Each row below holds a small network's activations on one input, seen along a few directions.
Each table varies a few parts of the input and shows all the possible inputs, shuffled.
A made-up example of a description, with smaller parts first: one of 3 separate values, together with either a single point or one of 11 places around a ring or (one of 4 places along a line, together with one of 8 places around a ring).
Shared parts are said once, and a part with two or three values counts as separate values.
(in the rows, 128 means zero)

Rows:
R1: [186  70 135 143 179 137 100 150  69  97 149 155 113 143 160]
R2: [164  87  87 119  80 140 131 128 149 114 140 154 149 104 159]
R3: [123 176 138  93  89 152 137  98 129 151 133 154 157  76 161]
R4: [119 173 121 181 146 103 159 106  93 127 188 113 106 125 152]
R5: [132  94 118 114  64 136 167 178 118  96 101 187 116 108 137]
R6: [168  65  99 110 157 181 105  98 187 100  92 134 137  92  20]
R7: [ 66 158 132 132 114  87 105 113 136 152 127  82 165 125 156]
R8: [150 102 130 142 102 100 144 171  68  83 121 166 111 164 103]
R9: [137 136 157 100 121 152  98 150 127 158 115 164 135  79 183]
R10: [125 132 150 178 200 101 123 149  95 123 149 119 119 140 173]
R11: [144 137  96 182 151  73 101 127  94 147 138 100 125 168 127]
R12: [ 87 150 170 111 177  92  81 154 105 151 128 113 143 103 173]
R13: [108 136 108 114  62 149 127 113 156 178 118 141 139 102 171]
R14: [115  95 132 101 125 190  97  70 177 172  89 115 148  98  58]
R15: [ 80 140 136 110  51 143 163 162 126 159  82 174 107 105 148]
R16: [ 83 143 141 184 128  80 174 164  90 116 115 121 118 161 130]
R17: [ 60 174 110 101 157 141 167 114 161 168 103  60 134 152  94]
R18: [ 51 137 138 122 160 119 103  63 182 154 117  69 133 116  61]
R19: [166 106 110 143 126  88 131 115 130  94 167 131 166 163 139]
R20: [110 158 152 103  68 156 126 157 148 153 102 159 139 113 149]
R21: [ 81 162 167 135 140 113  95 128 141 145 139  86 153 127 171]
R22: [136 133 161 120  87 170 112 138 163 170 139 136 153  97 181]
R23: [118 138 124  81  78 176 170 102 179 171  97 103 121 105 101]
R24: [163 124 106 101 105 157 151 108 123  94 156 173 140  86 161]
R25: [ 66 199 128 117 161 129 139 115 118 153 149 107 169 122 162]
R26: [ 75 174 152 115 125  97  80 161  92 145  99 112 127 134 118]
R27: [184  62 101 135 177 153 120  83 141 125 155 125 120 151  16]
R28: [170 126 128 135 128 114 111 157  89  76 134 161 116 180 105]
R29: [138 138 157 191 152  94 125 137 132 143 176  98  95 141 174]
R30: [ 49 164 149 135  74  89 140 169 103 147 112 122  99 115 134]
R31: [165 135 119 110  91 148 132 190 156  78 103 176 129 110 119]
R32: [119 151 149 172 152  89 116 153  90 117 110 115  95 171 129]
R33: [189  77 134 157 149 145 106 132  98 100 163 128 131 164 152]
R34: [141 145  94 149 171 102 149 107 114 141 108  71  79 180  58]
R35: [164 115 108 106 146 119 183  92 151  86 135 101 118 176  67]
R36: [101 111 137 172 197  96 134  61 176 137 132  72 109 147  65]
R37: [179  71 129 107 161 165  94 158  98 100 112 181 132 100 165]
R38: [156  99  79  64 108 164 177 106 179 107 103 128 101 123  88]
R39: [179  83 120 103 137 169  94 140 134 101 120 157 150 127 158]
R40: [174 145 118 133 126 111 151 103 102  90 206 157 120 128 140]
What do these inputs look like to the network?
> one of 5 places around a ring, together with either one of 2 separate values or one of 6 places along a line
Changing only the place on the ring of 5 turns R20 into R32. The same change can be made to R23. Which row results?
> R34
Changing only the place on the ring of 5 turns R25 into R3. The same change can be made to R30. Which row results?
> R15
Change only the choice among 2 separate values in R14. List by row number the other rows that result.
> R23
Change only the place on the line of 6 in R2. List by row number the other rows that result.
> R5, R24, R31, R37, R39

Rows:
R41: [155 115 115 153 163 104 111  91 158 119 161 110 123 129 123]
R42: [120 134 109 151 111 110 164 133 135 117 131 113  95 173  80]
R43: [ 91 170 143 154 153 110  87 112 105 173 132  95 144 120 156]
R44: [ 58 183 147 131 109 115 123 143 103 172 112 100 137 131 138]
R45: [133 154 137 175 170  86  97 129  98 136 167 110 142 137 175]
R46: [112 125 136 134 145 144 106  82 165 166 137  84 138 125 105]
R47: [ 87 140 139 125 115 123 141  88 152 144  89 100  99 117  81]
R48: [143  74 144  78  88 185 116 187 165 101  79 206 169  94 173]
R49: [151  96 128 154 163 103 160 127 114 101 151 111  98 155 106]
R50: [198  96 100  62  70 194 129 137 137 115 123 195 129  80 158]
R51: [199  56 101  25  82 217 148  91 188  72  90 199 176  82  82]
R52: [126 142 142 168 162  85 138 164  66 120 159 117 115 155 157]
R53: [ 93 179 124 154 132  88 142 181  79 127 133 123  98 165 130]
What do these inputs look like to the network?
> either one of 3 separate values or (one of 2 separate values, together with one of 5 places around a ring)
Which of the alternatives is R42?
> one of 2 separate values, together with one of 5 places around a ring
Start at R41 and move only the place on the ring of 5, one step at a time. The first step leads to R46. Which rows follow, in order?
> R47, R42, R49

Rows:
R54: [ 51 203 178 180 168  86  85 149  87 185 112  94 121 130 149]
R55: [144 108  81 118 101 128 192  82 146 118 135 113 118 150  56]
R56: [128 124 137 136  98  99 166 192  93  97 112 172 138 143 164]
R57: [130 152 134 204 194  61 122 126  92 114 183  87 123 189 138]
R58: [119 112 161  66 104 188  90 158 181 126  72 179 157  87 151]
R59: [ 93 168 174 202 187  62  91 174  71 149 151 120 124 164 174]
R60: [121  82 116  66 100 202 102  68 184 141  81 130 141  76  85]
R61: [213 170  97  86  91 160 102 135  52 139 185 191 136  75 229]
R62: [160  66 135 116 103 160 111 180 160  93 118 182 173 110 185]
R63: [180  65  99  92 132 169 115  68 219 101 131 138 132  99  64]
R64: [ 55 184 128 150 171  99  92  90 118 203 122  49 117 129  82]
R65: [ 78 135  89  94  69 146 166  84 127 147  87 107 122 117  72]
R66: [ 89 157 151 109  77 134 162 174 115 137  69 143 104 109 151]
R67: [177 112 119 138 125 111 188 160 110  69 156 140  88 172 124]
R68: [203  61 125 109 142 158 137 131 165  59 154 154 157 125 132]
R69: [106 148 125 181 186  87 125  76 128 168 182  50  96 174  92]
What do these inputs look like to the network?
> either a single point or (one of 3 separate values, together with one of 5 places around a ring)
Start at R56 and move only the place on the ring of 5, one step at a time. The first step leads to R66. Which rows follow, in order?
> R65, R55, R67
Change only the choice among 3 separate values in R60. List by row number the other rows that result.
> R64, R65

Rows:
R70: [113 187 156 194 198  75  93 167  26 153 178 111  96 142 191]
R71: [ 85 166  83 127 114 113 155  52 136 173 119  52  63 143  21]
R72: [ 20 164 158 145 147 113 113 127 141 183  73  66 107 135  89]
R73: [ 97 169 147 225 152  31 160 196  60 108 169 104 108 209 161]
R74: [112 103 116 157 210 107 124  34 196 141 153  34  96 153  16]
R75: [165 116 122  89  77 169  98 140 149 135 137 176 194  89 204]
R76: [ 77 190 139 175 148  85  92 105 113 191 166  60 143 141 153]
R77: [175  95  75  36  47 195 173  73 162 107  86 164 124  91  62]
R78: [202 129 151 107 137 155 105 200  59  91 151 221 143  91 240]
R79: [201  24 103  81 141 192 131  57 227  87 120 145 148 106  54]
R80: [184  97 138 145  82 107 170 230  95  52 142 216 148 156 215]
R81: [105  97 148  55  81 193 123 155 173 116  42 186 165  81 131]
Changing only one part turns R72 into R71. The same change can be made to R81. Which row results?
> R77
What do these inputs look like to the network?
> one of 2 separate values, together with one of 6 places along a line
